These are the activations of a small neural network, seen along a few directions. Each row is one input.
Each table varies a few parts of the input and shows all the possible inputs, shuffled.
A made-up example of a description, with smaller parts first: one of 5 places around a ring, together with either a single point or (one of 2 separate values, together with one of 4 places along a line) or one of 9 places along a line.
Shared parts are said once, and a part with two or three values counts as separate values.

Other details of the inputs shift rows strongly along three fixed directions, in all tables alike. That doesn't count.
To show where, the next rows are all for the same input, with only those details redrawn:
[  5.2  -7.6 -29.9  10.4   5.0  15.0  -9.8  -4.8  12.5  41.4 -14.7  -9.7
  -5.2 -14.8]
[ 16.4 -16.4 -14.5   0.0 -10.5  12.4  14.2 -34.1  -0.6 -18.6 -11.0   0.2
   0.2  28.3]
[ 16.2 -16.3 -14.6   0.1 -10.6  12.4  14.1 -34.3  -0.9 -18.3 -11.2   0.4
   0.4  28.5]
[ 16.5 -16.4 -14.4   0.0 -10.5  12.4  14.2 -34.2  -0.7 -18.7 -11.1   0.3
   0.2  28.5]
[ 16.3 -16.4 -14.5   0.0 -10.6  12.3  14.2 -34.4  -0.8 -18.6 -11.2   0.5
   0.3  28.7]
[-28.7  32.5  33.3   5.6   6.9 -41.6 -15.0   0.7 -40.9  38.3  -5.6  21.1
  34.2   0.6]
[ 14.0  -1.4  26.5  -7.9  -5.8 -15.2  13.3  -8.0  -6.2 -34.4   7.9  -4.1
  10.6  15.7]

Rows:
R1: [  3.5   8.4  29.0  -7.7 -10.2 -14.9  16.0  -4.3   0.4 -35.3   8.2  -8.0
   1.2  16.2]
R2: [ 18.7  -2.2  32.0 -18.0   9.7  -4.3   9.9  52.7  30.9 -78.1  50.5 -24.0
 -14.9 -23.6]
R3: [ -7.3   9.2  -1.6  -2.5  16.8   3.1 -13.7  49.7  18.8   1.4  27.3  -8.1
  -8.9 -38.8]
R4: [ -6.9  -7.3 -26.0  11.1  -4.9  17.3  -7.1  -1.8  12.3  40.0 -18.7 -11.2
 -17.6 -15.5]
R5: [-33.9  32.8  53.5  -4.1 -14.8 -45.7  12.7 -29.7 -55.4 -19.0  -6.0  34.0
  28.2  46.0]
R6: [ -3.2   4.7   3.0  -5.3  15.6   5.9 -16.5  51.7  22.6   3.5  27.0  -2.8
  -7.9 -40.2]
R7: [  3.9  -6.6 -25.0   8.2   6.7  15.1  -4.4  -7.1  13.2  43.1 -15.7  -5.0
 -16.7 -18.1]
R8: [ -4.7  -2.1 -30.7  12.7  -2.4  17.3 -10.0  -1.6  14.4  39.6 -16.6 -15.3
  -9.2 -10.5]
R9: [ -7.7   8.0  12.2   5.0  -1.8  -8.9 -10.6  24.9   4.6  23.3   0.8 -18.1
  -1.1 -24.3]
R10: [ 21.8  -4.6  34.5 -21.9   7.1   0.6   6.8  50.9  32.8 -74.9  50.6 -19.0
 -13.3 -24.4]
R11: [-33.3  29.0  37.1   5.0   4.3 -41.9 -12.0  -4.7 -48.6  41.5 -10.5  29.0
  27.9   0.6]
R12: [-12.4  -4.6 -37.8   5.2  10.8  33.5 -18.1  11.6  14.1  26.7  -1.9  13.1
  -8.0 -16.5]
R13: [-15.5   0.8 -44.2   9.3   9.4  30.0 -16.7   8.9   8.8  25.8  -3.1  12.7
  -9.7 -14.4]
R14: [ 13.6 -20.1 -12.6   0.2 -14.5  12.2  13.9 -35.1  -7.2 -17.8 -13.5   2.9
  -0.1  28.3]
R15: [-28.1  18.2  22.2  -7.3  13.0 -39.9 -16.8  33.5 -32.1  18.1  -3.0  20.8
   9.8  -9.9]
R16: [ 15.8 -12.2 -13.7  -0.6  -7.7  12.7  17.5 -37.8   0.9 -15.4 -12.0   4.3
  -5.5  28.6]
R17: [  3.2   6.8  10.5   2.3   9.5 -12.1 -10.5  21.2   7.5  25.1   4.3 -14.4
   4.9 -27.5]
- What is each input in this table made of? => either a single point or one of 6 places along a line or (one of 2 separate values, together with one of 5 places around a ring)
- Which other rows does R16 become when the choice among 2 separate values takes its other values? List them by row number. => R1

Rows:
R18: [ 17.7   5.6  42.0  -8.2   5.6 -21.7  19.3 -18.3 -13.0 -70.9  28.5   3.8
  15.8  20.4]
R19: [-34.1  45.7  37.1  -9.7  22.0 -20.1 -21.2  82.0  13.9  -3.3  46.2  -2.7
 -10.4 -58.9]
R20: [ 16.1  -1.8 -26.5   6.8  15.4  20.5  -4.3  26.7  56.0  46.6  -7.7 -48.3
 -29.9 -44.5]
R21: [ -0.4 -24.5 -18.5 -15.1   0.7  24.9   8.3  29.8  24.6 -57.8  17.8   0.5
 -39.3   1.5]
R22: [-30.2  35.4  20.4  12.5   3.3 -40.1 -25.6  13.8 -34.4  53.0   0.0   5.1
  34.6  -7.1]
R23: [-37.8  36.7  29.1   8.1   1.4 -38.4 -23.2  11.4 -28.9  54.1 -15.6  -1.0
  31.7  -5.1]
R24: [ 39.8 -27.3  -4.9 -10.1  -1.7  29.0   2.4   4.6  32.0 -39.8  20.9  -8.5
   7.5  -5.5]
R25: [ -2.8 -20.9 -14.1   3.9 -25.4   8.7  17.2 -45.1 -15.4  12.4 -37.5  10.7
 -16.7  27.1]
R26: [ 27.4 -11.4 -31.6   3.5  28.4  35.3 -16.0  26.3  53.3  39.1  15.7 -13.3
 -10.1 -52.7]
R27: [-24.3  -5.4 -38.7  24.9 -17.8  27.9 -18.3 -23.5   2.8  86.5 -38.1  -8.1
  -9.1 -17.3]
R28: [ 27.1   1.8  80.9 -33.8  12.7 -44.4   8.4  35.5 -16.5 -72.2  42.3  13.5
  25.7   0.5]
R29: [ 32.7 -27.7 -10.0  -3.5  -1.8  22.2  12.4   1.0  20.6 -46.0  16.9 -25.1
   1.3  -4.6]
R30: [ -9.4  -2.5   9.8  -3.5  -3.7 -25.3  11.6 -52.7 -67.6 -28.6 -17.5  48.5
  27.9  57.9]
R31: [ 32.4 -23.6   0.9 -15.8  -6.5  -1.9  18.6   9.9  30.7 -31.0 -10.2 -32.6
 -24.4  -3.3]
R32: [ -3.9  -4.5 -10.4  12.1 -21.0  20.4  17.5 -54.1  -4.8  16.3 -24.8   3.8
 -16.9  27.5]
R33: [  5.9  -1.3 -34.2  12.4  -6.5  10.9  12.5 -49.6  -5.6   5.9 -15.4   7.2
  -1.3  38.3]
R34: [-23.6  29.1  17.8   5.9  11.7 -50.1 -17.1  21.2 -37.8  53.4 -11.7  15.2
  22.4 -12.7]
R35: [-32.5  -3.4 -49.3   9.6 -16.7  42.2  -2.6 -18.9 -10.2 -17.7  -9.9  31.3
  -8.8  38.4]
- What is each input in this table made of? => one of 3 separate values, together with either a single point or one of 5 places along a line
- Changing only the choice among 3 separate values turns R32 into R25. The same change can be made to R26. Which row results? => R28
- A walk changes only the place on the line of 5. It starts at R24 and steps to R29. List the rest of the walk in order. => R22, R23, R27
- Which other rows does R33 become when the choice among 3 separate values takes its other values? List them by row number. => R22, R34
